These are the activations of a small neural network, seen along a few directions. Each row is one input.
Each table varies a few parts of the input and shows all the possible inputs, shuffled.
A made-up example of a description, with smaller parts first: ring(8) and (point or ring(9) or (values(3) and line(6))).
Shared parts are said once, and a part with two or three values counts as separate values.
In the rows, 128 means zero.

Other details of the inputs shift rows strongly along two fixed directions, in all tables alike. That doesn't count.

Rows:
x1: [134 124 130 147 135 107 148 147 142 136 116 105]
x2: [121 115 117 109 124 155  96 123 110 108 127 153]
x3: [144 136 126 128 133 123 181 106 129 126 152 193]
x4: [125 135 133 100 124 147  97 153 133 134 130  93]
x5: [138 124 123  78 117 160  99 135 114 102 150 169]
x6: [128 124 131 152 132  94 134 147 155 147 113  82]
x7: [116 122 134 127 124 133  90 109 118 137 116 111]
x8: [131 133 127 141 134 132 190 129 136 121 148 164]
x9: [142 129 132 141 133  89 162 120 140 137 144 155]
x10: [116 117 133 131 125 132  88 105 123 128 126 113]
x11: [132 106 149 152 138 111  93 122 144 133 114 106]
x12: [119 143 127 137 128 136 165 122 125 138 139 132]
x13: [122 141 126 151 129 124 171 112 135 136 151 130]
x14: [131 136 122  77 114 179 118 154 112 106 147 148]
x15: [123 131 141 133 127 118 104 141 153 143 143  84]
x16: [121 121 127  98 123 164  77 123 106 116 119 133]
x17: [133 126 129  83 118 143  76 141 120 125 131 129]
x18: [132 117 156 144 136 110 104 118 139 148 111 104]
x19: [130 114 127 116 130 113  87 138 137 127 114 114]
x20: [129 112 138 162 139 118 129 143 144 137 100  90]
x21: [132 101 144 147 138 114  95 128 136 129 101 108]
x22: [127 132 148 154 131 101 135 133 158 149 144  88]
x23: [125 126 140 137 128 143 131 130 142 127 141 118]
x24: [124 129 136 147 128 102 122 141 158 146 136  84]
x25: [139 136 106 115 129 158 209 136 115 103 149 207]
x26: [136 121 137  89 121 147  79 139 117 120 127 131]
x27: [136 114 140  99 127 160  84 132 113 118 113 132]
x28: [117 120 131 169 134 114 127 129 139 144 114  83]
x29: [126 117 127  99 115 167  90 157 127 106 139 122]
x30: [127 128 103 127 128 129 161 107 106 117 128 179]
x31: [133 130 111 138 136 111 179 109 115 124 130 180]
x32: [144 123 135 150 143  78 151 122 142 141 124 131]
x33: [127 116 115 144 131 114 142 111 114 129 108 145]
x34: [138 106 139 140 133  96  96 137 137 137  99 103]
x35: [117 133 140 150 131 125 129 127 134 152 120  84]
x36: [132 138 145 141 135 106 147 137 146 154 131  92]
x37: [138 139 136 123 137  92 131 122 141 152 126 116]
x38: [137 125 112 151 139  99 176 110 120 134 114 163]
x39: [124 130 134 123 132 126 122 112 118 135 117 130]
x40: [117 131 122 144 128 134 150 125 132 127 139 128]
x41: [128 121 115  97 120 158  95 161 124 109 130 115]
x42: [112 113 120 141 125 144 109 138 119 123 103  96]
x43: [119 122 138 136 129 120  98 106 122 143 108  97]
x44: [135 120 117  89 119 140  93 140 123 112 140 153]
x45: [140 120 104  85 121 140 113 146 113 108 118 164]
x46: [111 133 140 162 132 114 136 115 137 152 124  78]
x47: [113 133 131 156 127 124 144 110 137 138 141 101]
x48: [136 134 126 144 132 106 181 140 140 132 138 134]
x49: [133 137 123 144 134 105 169  95 129 137 146 159]
x50: [120 198 127 151 112  94 157 111 131 109 130 130]
x51: [107 117 116 114 116 178  91 135 113 104 131 117]
x52: [134 135 134 127 134  94 126 120 147 143 146 129]
x53: [131 128 131 101 124 179 118 144 117 116 127 131]
x54: [125 182 115 103 101 132  90 116 101  82 120 168]
x55: [128 139  97 113 126 139 191 101 101 107 154 219]
x56: [129 128 150 156 137 121 129 130 145 150 123  85]
x57: [149 119 124 152 144 101 177 119 128 131 114 167]
x58: [120 113 112 116 122 170  98 150 108 108 108 118]
x59: [126 138 126  90 117 158 105 155 124 124 142 117]
x60: [113 121 103 101 116 184 121 138  99  94 130 150]
x61: [142 132 146 134 137  89 135 121 139 152 124 114]
x62: [122 152 113 128 126 140 200 113 115 133 147 163]
Description of these inputs: values(2) and (point or (line(5) and line(6))).
The inputs of x37 and x4 match in every part but the values(2) part. If x18 is changed in the same way as x37 into x4, which row does it become?
> x56
The inputs of x27 and x53 match in every part but the values(2) part. If x3 is changed in the same way as x27 into x53, which row does it become?
> x23
Which other rows does x34 become when the line(5) part takes its other values? List them by row number.
> x33, x38, x45, x57
Which other rows does x24 become when the line(6) part takes its other values? List them by row number.
> x4, x6, x15, x41, x59
Which other rows does x52 become when the line(5) part takes its other values? List them by row number.
> x3, x5, x10, x49

Rows:
x63: [125 150  96 123 121 155 225 139 118 115 156 178]
x64: [120 145 137 189 144  68 182  84 145 159 126 116]
x65: [134 143 120  94 122 139 118 122 117 117 147 168]
x66: [129 138 148 140 130 111 112 139 153 149 131  81]
x67: [141 143 130 146 136  67 175 103 144 148 134 159]
x68: [149 132 121 118 131  99 151 129 128 119 122 176]
x69: [128 133  93  90 116 172 148 116  85  91 133 211]
x70: [133  82 149 106 134 149  50 151 138 126 119  89]
x71: [136 120  90  78 115 187 125 138  78  75 117 210]
x72: [129 136 141 134 132 112 125 160 151 146 129  68]
x73: [120 126 149 107 117 146  43 142 129 126 128  83]
x74: [119  74 137 127 133 168  60 141 125 125 106  86]
x75: [117 148 146 199 141  67 187  91 151 164 131  96]
x76: [111 122 135 141 121 153  90 136 132 132 113  72]
The inputs of x71 and x68 match in every part but one. If x76 is changed in the same way as x71 into x68, which row does it become?
> x66
Describe the family of inputs behind these rows.
> values(2) and (point or line(6))

Rows:
x77: [124 156 126 119 117 145 152 135 132 116 158 145]
x78: [139 149 147 141 133  71 118 133 154 151 120  91]
x79: [136 168 103  82 111 146 173 129 116 101 163 204]
x80: [131 138 142 154 138  82 122 116 134 158  97  94]
x81: [144 158 127 121 133  95 192 105 118 147 136 170]
x82: [122 113 122 100 123 165  94 116 101 110 138 153]
x83: [137 126 126 137 144 115 201 107 128 144 150 168]
x84: [127 169 124 158 129  82 202 111 147 143 162 145]
x85: [136 136 130  82 113 148  63 148 116 111 118 119]
x86: [123 136 126  91 108 158  65 137 120 107 126 115]
x87: [126 112 118 129 125 127 102 124 119 106 105 140]
x88: [159 140 106  77 123 132 165 128 107 105 148 225]
x89: [130 149 120 111 124 145 158 146 136 121 155 140]
x90: [140 111 119  91 128 148  89 130 101 114 106 165]
x91: [115 121 132  95 122 184  82 139 113 120 127 102]
x92: [126 104 126 126 136 153 115 128 122 127 117 129]
x93: [132 101 152 153 145 100 138 129 145 167 122  87]
x94: [141 117 100  94 130 169 189 139 104 117 142 206]
x95: [118 115 139 168 132 109 117 152 148 147  97  47]
x96: [132 123 130 109 125 120  96 130 136 116 134 139]
x97: [114 146 121 179 129  90 170 112 134 132 120 116]
x98: [134 112 139 141 138 118 121 133 148 137 133 104]
x99: [132 132 122 121 131 145 187 103 112 124 157 195]
x100: [112 134 129 132 121 160 116 122 116 124 122 117]
x101: [136 145 125 161 138  74 195 108 149 141 160 162]
x102: [114 129 129 121 121 143  76 121 117 127 104 102]
x103: [112 132 114 119 111 177 111 141 107  92 120 133]
x104: [121 138 124 173 137 102 182 128 142 137 119 107]
x105: [115 147 119 152 129 119 160 105 121 138 130 134]
x106: [129 132 129 104 121 146 124 167 140 129 141 104]
x107: [118 145 141 163 126  93 123 116 148 146 135  81]
x108: [125 148 116  86 115 158 137 113 101 114 141 173]
x109: [126 114 132 146 137 106 108 106 130 140 107 122]
x110: [128 135 141 149 138 105 185 127 141 168 136 102]
x111: [143 115 140 103 128 114  63 145 136 123 115 119]
x112: [126 120 135 147 131 106 109 118 140 132 135 113]
x113: [136 156 119 135 131 119 206 126 140 137 159 150]
x114: [128 109 154 159 144  96  96 140 166 150 124  65]
x115: [113 122 145 168 141 115 107 126 145 158 104  52]
x116: [144 118 113  84 124 161 147 163 126 112 155 171]
x117: [138 106 144 105 133 124  66 124 117 134 106 118]
x118: [120 111 130 135 130 153 110 118 119 123 121 134]
x119: [145 121 105  97 124 138 132 136 100  95 111 197]
x120: [119 111 115 140 124 135 106 125 116 103 115 135]
x121: [117 102 130 144 124 150  81 134 123 105 106 107]
x122: [121 141 125 102 109 176 106 139 118 105 146 131]
x123: [128  90 125 129 128 149  93 159 128 117 101  99]
x124: [128 121 127  89 114 176  87 170 127 118 131  98]
x125: [111 128 144 124 121 161  85 123 120 130 127  90]
x126: [116 103 120 112 122 170  63 123 104 107 115 130]
x127: [128 120 151 169 136  96 123 118 155 146 133  94]
x128: [134 126 141 154 142  78 156  90 138 156 128 135]
x129: [125 122 153 164 137  91 121 124 160 144 137  94]
x130: [117 149 137 161 133  95 167  95 132 155 141 114]
x131: [134 120 129 112 124 125  96 123 130 118 130 138]
x132: [137  97 128  90 122 171  78 165 128 116 129 114]
x133: [136 147 127 159 135  71 165 121 133 139 103 125]
x134: [122 124 139 160 139 111 146 137 143 165 111  74]
x135: [123 146 108 125 117 129 149 123 114 106 119 156]
x136: [136 124 101 131 134 139 197 129 118 106 135 192]
The inputs of x127 and x88 match in every part but one. If x99 is changed in the same way as x127 into x88, which row does it become?
> x117
The inputs of x114 and x111 match in every part but one. If x113 is changed in the same way as x114 into x111, which row does it become?
> x85
Describe the family of inputs behind these rows.
> values(2) and line(5) and line(6)
Which other rows does x110 become when the line(5) part takes its other values? List them by row number.
> x95, x106, x124, x134
Which other rows does x119 become when the line(6) part takes its other values? List them by row number.
> x87, x120, x121, x123, x136
Which other rows does x78 become when the line(6) part takes its other values? List them by row number.
> x77, x79, x84, x89, x106
Which other rows does x121 become when the values(2) part takes its other values? List them by row number.
> x103
